Each row below holds a small network's activations on one input, seen along a few directions.
In each table, some parts of the input vary, and every possible input appears once, in random order.
Descriptions start from the smaller parts, as in this example, which fits no table here: one of 6 places along a line, together with either a single point or one of 11 places around a ring or (one of 3 separate values, together with one of 5 places around a ring).
Shared parts are said once, and a part with two or three values counts as separate values.

Other details of the inputs shift rows strongly along two fixed directions, in all tables alike. That doesn't count.

Rows:
r1: [ 0.38  0.81  2.02 -0.86 -0.57  3.73 -3.72  2.23  0.89 -1.90  0.11]
r2: [-1.61  0.79 -0.59  1.08 -1.55 -1.08  4.81 -0.85 -0.40 -0.77 -1.68]
r3: [ 1.09 -4.55  0.24 -0.06  5.06 -0.54 -7.80 -3.35 -1.13  6.99  3.03]
r4: [-0.47  1.16 -1.47  1.19 -0.53 -0.77  4.81  0.53  0.80 -0.12 -2.00]
r5: [ 1.52  2.13 -2.45  0.47 -2.35 -2.05  3.82 -0.24 -0.23 -0.02 -0.14]
r6: [-0.22  0.85 -1.74  2.98 -1.80 -2.08  3.01  1.08  0.85 -1.47 -1.47]
r7: [-1.53  0.85 -2.89  1.73 -1.66 -1.63  3.29 -0.04  0.13 -1.78 -1.09]
r8: [-0.56  1.14 -1.92  1.38 -0.54 -1.07  4.49  0.98  0.50 -0.50 -1.66]
r9: [ 1.06 -3.93  1.12 -0.51  5.24 -1.23 -7.67 -3.40 -2.76  6.07  2.77]
r10: [-0.91  0.80  0.79 -1.97 -0.47  3.98 -3.32  1.02  0.17 -2.21  0.42]
r11: [ 0.59  0.85  2.78 -1.11 -0.39  4.30 -2.75  1.09  1.57 -1.07 -0.62]
r12: [-0.33  0.65  0.49  2.20 -1.69 -1.42  4.59  0.38  0.35 -0.36 -1.97]
r13: [-0.74  1.01 -2.41  1.50 -0.68 -1.48  4.00  1.70  0.16 -0.88 -1.23]
r14: [-0.75  0.37 -1.39  1.23 -0.73 -1.89  4.34  1.60 -0.62 -1.36 -1.09]
r15: [ 1.45  0.38  2.80 -2.74 -0.62  3.13 -2.10  0.56  1.31 -1.88  3.05]
r16: [ 1.01 -3.39  0.12 -0.18  5.42 -0.93 -8.12 -3.38 -2.08  6.78  2.68]
r17: [ 0.34  0.14  2.45 -2.46  0.70  3.84 -2.15  1.45  0.16 -2.22 -0.07]
r18: [-0.48  0.55 -0.45  0.94 -0.57 -1.21  5.22  0.42  0.00 -0.60 -1.89]
r19: [-0.80  0.35  2.25 -2.29 -0.37  3.91 -2.40  0.20 -0.27 -2.27  0.14]
r20: [-0.26  0.22 -0.75  2.75 -1.83 -2.52  3.36  0.99  0.05 -1.92 -1.33]
r21: [-1.61  1.41 -1.61  1.29 -1.52 -0.63  4.40 -0.72  0.39 -0.30 -1.80]
r22: [ 0.52  0.34  0.67 -2.02  0.66  3.58 -3.39  1.82  1.04 -3.01  0.15]
r23: [-1.67  1.34 -2.03  1.44 -1.57 -0.86  4.04 -0.28  0.09 -0.64 -1.44]
r24: [ 1.25  1.04  2.65 -4.18 -0.92  2.27 -2.72  0.37  1.33 -1.86  2.07]
r25: [ 0.80  2.89 -2.07 -0.10 -1.57 -2.94  3.77 -0.46  0.66 -0.26 -0.11]
r26: [-0.95  0.16  1.76 -2.18 -0.53  3.52 -2.93  0.93 -0.63 -2.62  0.59]
r27: [-1.56  0.24 -1.88  1.50 -1.72 -2.05  3.67 -0.11 -0.67 -2.22 -0.93]
r28: [ 0.53  0.86  2.44 -0.94 -0.41  4.09 -3.18  1.52  1.26 -1.45 -0.30]
r29: [ 0.50  0.26  3.45 -1.18 -0.44  3.63 -2.79  1.41  0.45 -1.91 -0.16]
r30: [ 0.28  1.99 -1.81 -0.05 -2.08 -2.84  4.02 -0.22  1.51  0.11  0.49]
r31: [ 0.75 -4.02 -2.57  2.04  2.83 -6.53 -0.49 -3.59 -2.84  7.32  0.16]
r32: [-0.38 -4.61 -2.83  3.32  3.87 -6.34 -0.45 -3.54 -0.53  8.58  1.69]
r33: [ 0.35  0.16  3.00 -1.05 -0.60  3.24 -3.33  2.11  0.10 -2.32  0.26]
r34: [ 1.75  1.85  2.34 -4.13 -0.32  2.05 -3.02  0.07  0.44 -2.13  1.47]
r35: [ 0.48 -0.32  1.65 -2.27  0.64  3.13 -3.05  1.73  0.24 -3.43  0.29]
r36: [ 0.19 -4.76 -2.17  3.24  3.64 -6.32 -0.26 -4.00 -2.26  7.62  1.61]
Each input here is: one of 2 separate values, together with either one of 6 places around a ring or (one of 3 separate values, together with one of 4 places along a line).
- Changing only the choice among 2 separate values turns r15 into r32. The same change can be made to r14. Which row results? => r13
- Which other rows does r23 become when the choice among 2 separate values takes its other values? List them by row number. => r19
- Start at r25 and move only the place on the ring of 6, one step at a time. The first step leads to r30. Which rows follow, in order? => r32, r3, r16, r5

Rows:
r37: [-1.92 -3.82 -3.08  2.30  3.59 -3.91 -2.35 -0.99 -1.78  3.61 -1.61]
r38: [-0.19 -3.29  3.77 -2.07  4.15  3.69 -6.65 -0.23  0.15  3.07 -0.84]
r39: [ 1.19  3.25 -2.27  0.02 -2.10 -1.53  4.71 -1.23  0.66 -0.94  0.73]
r40: [-1.50  0.58 -2.11  3.09 -1.84 -1.32  3.27  1.20 -0.29 -1.83 -1.55]
r41: [-0.53  1.02  3.77 -1.78 -1.36  5.77 -1.60  1.47  0.95 -3.64 -0.39]
r42: [ 1.82  2.12 -0.72  0.75 -2.17 -2.48  4.68  0.63 -0.64 -1.46  1.53]
r43: [ 3.15  2.95  3.18 -4.16 -3.01  4.20 -2.15  1.07  0.85 -3.98  2.01]
r44: [-0.30  0.83 -1.21  2.72 -0.77 -1.20  3.96  2.10  1.44 -0.33 -2.64]
r45: [ 1.43  3.65  0.85 -4.89 -2.08  5.59 -1.78  0.85  1.93 -3.47  2.93]
r46: [-1.00  0.45 -1.30  3.53 -1.69 -1.15  3.59  1.26  0.72 -1.01 -1.75]
r47: [-2.50 -4.06 -1.79  1.05  3.91 -3.57 -1.15 -2.11 -2.48  4.08 -1.88]
r48: [ 1.23  1.20 -0.90  0.22 -2.13 -2.93  4.82  0.29  0.79 -2.06  1.95]
r49: [-2.58 -4.09 -0.80  2.57  2.91 -2.93 -1.10 -2.52 -2.29  4.59 -1.21]
r50: [ 1.69 -0.80  2.63 -3.33  2.60  1.78 -8.25 -1.79 -0.01  3.35  2.71]
- What do these inputs look like to the network? => either one of 6 places along a line or (one of 2 separate values, together with one of 4 places along a line)
- Start at r48 and move only the place on the line of 6, one step at a time. The first step leads to r42. Which rows follow, in order? => r43, r50, r39, r45
- Which other rows does r47 become when the choice among 2 separate values takes its other values? List them by row number. => r37

Rows:
r51: [-0.40 -2.12  0.37 -1.12  2.42  4.23 -4.36  0.84 -1.41 -1.97  0.92]
r52: [ 2.80  0.96  0.46 -1.75  0.81  2.07 -4.50  0.69  0.94  0.06  2.31]
r53: [-1.45 -1.19  0.34 -1.96  2.73  4.77 -3.94  0.31 -0.66 -1.15  0.04]
r54: [ 0.77  3.06 -0.78 -0.85 -4.23 -0.26  4.85  2.29  2.18 -4.57  2.40]
r55: [-1.60 -0.84  0.83 -1.99  2.22  3.79 -4.96  0.29 -0.06 -1.09 -0.66]
r56: [-0.87  3.90  1.95  1.33 -3.01  2.16  5.66  2.46  1.94 -3.24 -1.87]
r57: [ 2.68  0.83  0.06 -1.72  0.56  2.19 -4.89  1.00  1.24  0.46  2.42]
r58: [-1.00  2.73 -1.41  0.95 -3.02  1.01  4.01  2.73  0.28 -6.29 -1.36]
r59: [-1.13  3.12 -0.84  0.87 -3.35  0.31  3.64  3.11  0.31 -6.15 -1.70]
r60: [ 3.53  1.02  1.86 -2.80  1.32  1.44 -4.09  0.26 -1.04 -0.12  1.32]
r61: [ 0.57  3.54  0.24 -2.49 -3.32 -0.06  5.88  0.93  1.51 -4.34  1.15]
r62: [ 0.24  4.54 -0.33 -0.88 -4.62  1.12  5.05 -0.55  0.22 -4.02  0.37]
r63: [ 0.38 -0.52  1.78 -3.76  1.11  2.16 -3.54 -0.48  1.49  0.14  3.02]
r64: [-2.18 -2.27 -5.23  5.37  1.13 -6.51  5.84 -0.81 -2.17  1.88 -2.03]
r65: [ 1.51  0.19  2.68 -2.13 -0.19  2.10 -4.17 -1.61 -2.20 -0.72  2.00]
r66: [-2.99 -0.82 -1.89  5.27  0.23 -5.74  7.05  0.27 -1.35  5.54 -2.92]
r67: [-0.17 -4.39 -1.51  2.49  3.43 -5.08 -3.77 -4.79 -3.11  7.19  1.63]
r68: [ 1.04 -1.99  3.34 -1.95  0.93  4.43 -3.29 -0.07  1.28  1.16 -0.95]
r69: [ 0.85  0.63  2.69 -3.17  0.11  2.83 -3.72 -2.39 -1.78  0.11  1.28]
r70: [ 1.59  0.34 -4.45  3.70  0.23 -7.56  5.56 -1.24 -0.94  3.50 -0.42]
r71: [ 0.02  3.70  1.85  1.26 -3.05  1.68  5.48  1.40  3.34 -3.73 -2.12]
r72: [-1.66  3.25 -1.04 -0.87 -3.95  0.62  3.99  2.04  1.28 -5.14 -3.02]
r73: [ 0.58  4.10 -0.89  0.64 -5.15  0.86  4.16  0.49  0.61 -4.62  1.60]
r74: [-0.10 -4.97  0.01 -0.77  5.29 -5.61 -2.26 -4.17 -2.49  7.62  1.25]
r75: [ 1.69  5.21 -2.04 -0.94 -3.69  1.10  4.65  1.96  2.55 -2.88  0.33]
r76: [ 1.99 -0.90  3.30 -3.91  1.22  0.91 -3.52 -0.11 -0.95 -0.94  2.79]
r77: [-0.39 -1.19  4.31 -0.38  1.49  3.68 -5.45  2.57 -0.83  1.37  0.43]
r78: [ 0.14 -2.97 -2.60  5.62 -0.40 -6.27  6.89 -1.03 -0.45  4.14 -2.59]
r79: [ 0.95 -1.68  4.13 -1.02  1.72  4.09 -3.85 -0.81  2.20  0.55 -0.91]
r80: [-1.06 -1.21  1.05 -3.02  0.69  2.81 -5.47  0.14  0.25 -0.82 -1.48]
r81: [-0.22 -5.38 -1.50  1.41  4.45 -5.78 -3.21 -3.00 -0.93  7.01  2.90]
r82: [-0.23  4.51 -1.36 -0.27 -5.15  1.61  4.57  0.16  1.40 -3.43  0.97]
r83: [-1.53  2.56 -1.93 -0.16 -1.96  3.00  5.71  1.84  0.05 -5.31 -1.29]
r84: [ 1.12 -1.15  4.32  0.16  1.79  3.16 -5.43  0.31  1.76 -0.02  0.28]
r85: [-1.33 -0.95  0.61 -2.07  2.32  4.22 -4.10  0.27 -0.40 -1.28 -0.38]
r86: [ 1.47 -3.05 -1.48  0.39  5.39 -5.20 -2.71 -3.81 -2.61  8.52 -0.26]
r87: [ 1.59 -0.87  2.47 -3.40  1.01  1.19 -3.89  0.03  0.19 -0.95  3.28]
r88: [ 0.09 -2.48 -1.78  6.54  0.17 -6.54  6.73 -1.66  0.49  3.24 -2.59]
r89: [-2.07  3.52 -0.70 -0.22 -3.49  0.79  4.09  2.14  1.24 -5.21 -2.70]
r90: [-0.59 -2.79 -2.50  5.53 -0.52 -6.28  6.83  0.26 -1.53  4.74 -2.50]
r91: [-1.46 -1.24 -1.68  6.95  0.46 -6.51  6.36 -0.27 -0.72  4.00 -2.06]
r92: [ 0.25 -0.65  1.44 -3.74  0.91  2.33 -4.06 -0.17  1.76  0.58  3.16]
r93: [ 0.72  0.11  0.79 -1.08 -0.88  2.79 -5.13 -0.83  0.03 -0.05  3.08]
r94: [ 0.25 -1.67  3.44 -2.11  0.78  4.53 -3.43  1.31  0.20  1.65 -0.84]
r95: [-0.58 -1.81  0.41 -0.98  2.42  4.00 -4.64  1.00 -1.22 -2.01  0.79]
r96: [-2.69 -1.64 -4.32  5.30 -0.20 -7.88  4.85 -0.57 -1.37  2.03 -2.96]
r97: [-1.23 -3.93 -2.05  1.94  3.44 -3.84 -3.54 -5.18 -1.77  8.10  1.44]
r98: [-0.50  2.35 -1.22 -0.12 -4.54  0.03  3.47  2.60  0.58 -6.00 -2.24]
r99: [ 0.69 -3.11 -2.79  1.33  4.87 -4.43 -3.26 -3.31 -0.57  8.62  0.78]
r100: [-0.82  2.69 -1.00  0.05 -4.35 -0.14  3.38  2.81  0.74 -5.98 -2.31]
r101: [ 2.44  1.46  1.08 -3.37  1.43  2.46 -3.89 -0.33  0.53  0.68  1.08]
r102: [-1.69 -0.54  1.50 -2.13  2.01  3.20 -5.63  0.66 -0.02 -0.87 -0.90]
- What do these inputs look like to the network? => one of 2 separate values, together with either one of 6 places around a ring or one of 8 places along a line or (one of 3 separate values, together with one of 4 places along a line)
- Changing only the choice among 2 separate values turns r71 into r84. The same change can be made to r85. Which row results? => r64
- Changing only the choice among 2 separate values turns r53 into r95. The same change can be made to r74. Which row results? => r76
- Which other rows does r99 become when the choice among 2 separate values takes its other values? List them by row number. => r52
- Which other rows does r67 become when the choice among 3 separate values takes its other values? List them by row number. => r70, r87
